These are the activations of a small neural network, seen along a few directions. Each row is one input.
Each table varies a few parts of the input and shows all the possible inputs, shuffled.
Descriptions start from the smaller parts, as in this example, which fits no table here: values(3) and (point or ring(11) or (line(4) and ring(8))).
Shared parts are said once, and a part with two or three values counts as separate values.

Other details of the inputs vary at random and push rows far along two fixed directions, the same in every table; ignore that.

A family of inputs:
x1: [-12  -5  -8  -3   7  10  -3 -35  -2 -10   3  -7]
x2: [ 20  17   2  -4  -7 -13  21  39  -3  -8 -38   3]
x3: [-21   4   1  -3  13   8 -18 -18  11  -7   5  -4]
x4: [ -2  -4  -4   0   8   8  -6 -34  -1 -14  12  -5]
x5: [-23   1  -3  -1  13   6 -16 -21  13  -4   0  -4]
x6: [  9  24  11  10  -1  -7   6  22 -18  18 -23  13]
x7: [ 33   6  16  -3 -16 -17  22  41   2   0 -11   8]
x8: [ 15  22  13  14  -1   5   9  18 -23  15 -27  14]
x9: [ 18  19  10  16  -1   2   9  15 -20  16 -25  16]
x10: [  5  -7  -3 -13   8  -2  -8   0  28 -36   7 -15]
x11: [-10  -3  -4  -4   7  11  -5 -32  -3 -13   8  -7]
x12: [ -4  -5  -3 -17   6   2  -7   2  26 -34   4 -17]
x13: [  1  -5  -1 -16   6   1  -9   3  26 -36   6 -18]
x14: [-15   1  -6  -9   9   2 -11 -25   2 -11   9  -4]
x15: [  8  25   2   7 -11  -6   4  16 -22  20 -18  20]
x16: [ -4  -8   2   0  16   3  -9 -25   3 -16   9  -8]
x17: [-17  -2 -10  -8  10   1  -9 -28   3  -9   4  -4]
x18: [  2  25  -4   7 -10  -6   8  12 -21  23 -29  22]
x19: [ -6  -1  -6  -6  11  -2 -12 -27   4 -13  12  -2]
x20: [-10   1  -4  -8  10   0 -13 -25   2 -13  12  -5]
x21: [-13  -7   2  -3  15   7  -8 -23   1 -15   6  -9]
x22: [ -2 -85 -18   4 -49  -9  20  58  31  58  74 -18]
x23: [-20 -77 -20  21 -40  13   6  44   5  80  73 -14]
x24: [ -5  -3  -2  -3   7  10  -7 -31  -3 -14  11  -8]
x25: [ 13  21   8  13   0 -10   6  20 -15  19 -21  15]
x26: [-15  -9  -2  -2  15   6  -6 -26   2 -12   1  -9]
x27: [ 37   3  13   0 -15 -19  23  39   4   0 -10  10]
x28: [ 17  11  11  10  -1  -7  17  20 -28  12 -21   8]
x29: [  8  21   7  14  -1   4  12  14 -21  18 -37  15]
x30: [  3 -12   6 -16  -1  -2  -2  -1  31 -27  16  -9]
x31: [  4  27   0   6 -11  -5   6  15 -22  21 -23  21]
x32: [-12   6  -7  -3   5   4 -21 -27   8  -7  11   5]
Description of these inputs: line(4) and (values(2) or ring(6)).
The inputs of x8 and x9 match in every part but the line(4) part. If x6 is changed in the same way as x8 into x9, which row does it become? -> x25
Which other rows does x2 become when the values(2) part takes its other values? List them by row number. -> x22
Which other rows does x28 become when the line(4) part takes its other values? List them by row number. -> x16, x21, x26
Which other rows agree with x30 in the line(4) part? List them by row number. -> x3, x11, x12, x14, x21, x23, x31
Which other rows does x27 become when the values(2) part takes its other values? List them by row number. -> x10

A family of inputs:
x33: [ -3 -14   7  12  16  40 -12 -60  32 -26 -11   2]
x34: [ 18  69  24  13   8  36 -24  47  -2 -20 -63  14]
x35: [ 16  34  25   6  30 -34  18   5  10 -23 -75  18]
x36: [ 25  41  42  21  18  21  24 -13 -37  -8 -49  17]
x37: [-19 -62 -21   7   4  44 -17 -32  -7   0  67 -30]
x38: [-28  28  -3   1  56  20 -26 -47 -29 -44 -29 -10]
x39: [-17  29  21  -1  28 -16 -23 -35  -2   4   7   8]
x40: [ 31  -2  10 -14 -37 -17  45  52  -7   3 -29  14]
x41: [ -7 -37 -10  -4  -6   8 -21 -59  53  -2  56  10]
x42: [ -8  39  -5 -11 -27 -28   8  24 -18  29 -33  38]
x43: [ 39 -40   0  16 -13 -21  23  41 -32   3  20 -10]
x44: [ 23  59  10   6 -11   0 -32  51  12  -2  -7  28]
x45: [-27   6   0 -22   3  45 -18 -58  21 -53 -18  -4]
x46: [ 17 -19  -2  11   2 -36  20  64 -44  29  -4  -7]
x47: [ 12  51   0   8  19 -32 -14  -4 -54  -3 -33  27]
x48: [-21  12  -8 -37  -8  13 -23 -61  33 -44  24  16]
x49: [-23  24  -3  -5  35 -11 -37 -71  43 -26  -7  16]
x50: [-35  28 -20  -6  22  21 -18 -45  -3 -35 -32 -28]
x51: [  6 -17 -16  -4   2   2 -21 -35 -15 -11  60   2]
x52: [ 25 -34 -21 -15 -28  -7  36  29   1   5  27 -29]
x53: [-14 -23  -9 -15 -20 -28  30  58   9  25  -5   0]
x54: [ 40  32  19   1  -6  -3  -7  94  15  -5 -24   2]
x55: [ 31  -4  43   2   6 -10  27  13  -8  -8  -1  -6]
x56: [  9  -8 -22  13 -33  24  31  10 -19  16   4 -20]
x57: [ 33  52  41   7   8 -11   2 -30 -22 -15 -20  28]
x58: [ -5   7  32   0  33 -24  11  11  -1  -3  -8  -8]
x59: [ 18 -15 -32  -7 -46  -7  12   5  -9  30  42  -1]
x60: [-38 -53 -17  20   6  21 -16 -17  32  37  15 -11]
x61: [-36 -35 -50  -5 -28 -17 -18  -6  11  32  65 -22]
x62: [ 42 -52   8  25 -38 -21  50  60  10  48   7  10]
x63: [-49 -50   5   9  18  29 -24 -20   9  39  45 -29]
x64: [-15  -5 -24 -30  18 -11   3 -10  19 -34   2 -36]
x65: [-40 -41 -24   2 -32  13  13  41  -3  63   5   1]
The inputs of x44 and x34 match in every part but one. If x49 is changed in the same way as x44 into x34, which row does it become? -> x60
What do these inputs look like to the network? -> values(3) and (point or (values(2) and ring(5)))
Which other rows does x63 become when the values(2) part takes its other values? List them by row number. -> x36
Which other rows agree with x43 in the values(3) part? List them by row number. -> x35, x40, x46, x52, x53, x54, x55, x58, x62, x64
Which other rows does x46 become when the values(3) part takes its other values? List them by row number. -> x38, x47
Which other rows does x65 become when the values(3) part takes its other values? List them by row number. -> x42, x53
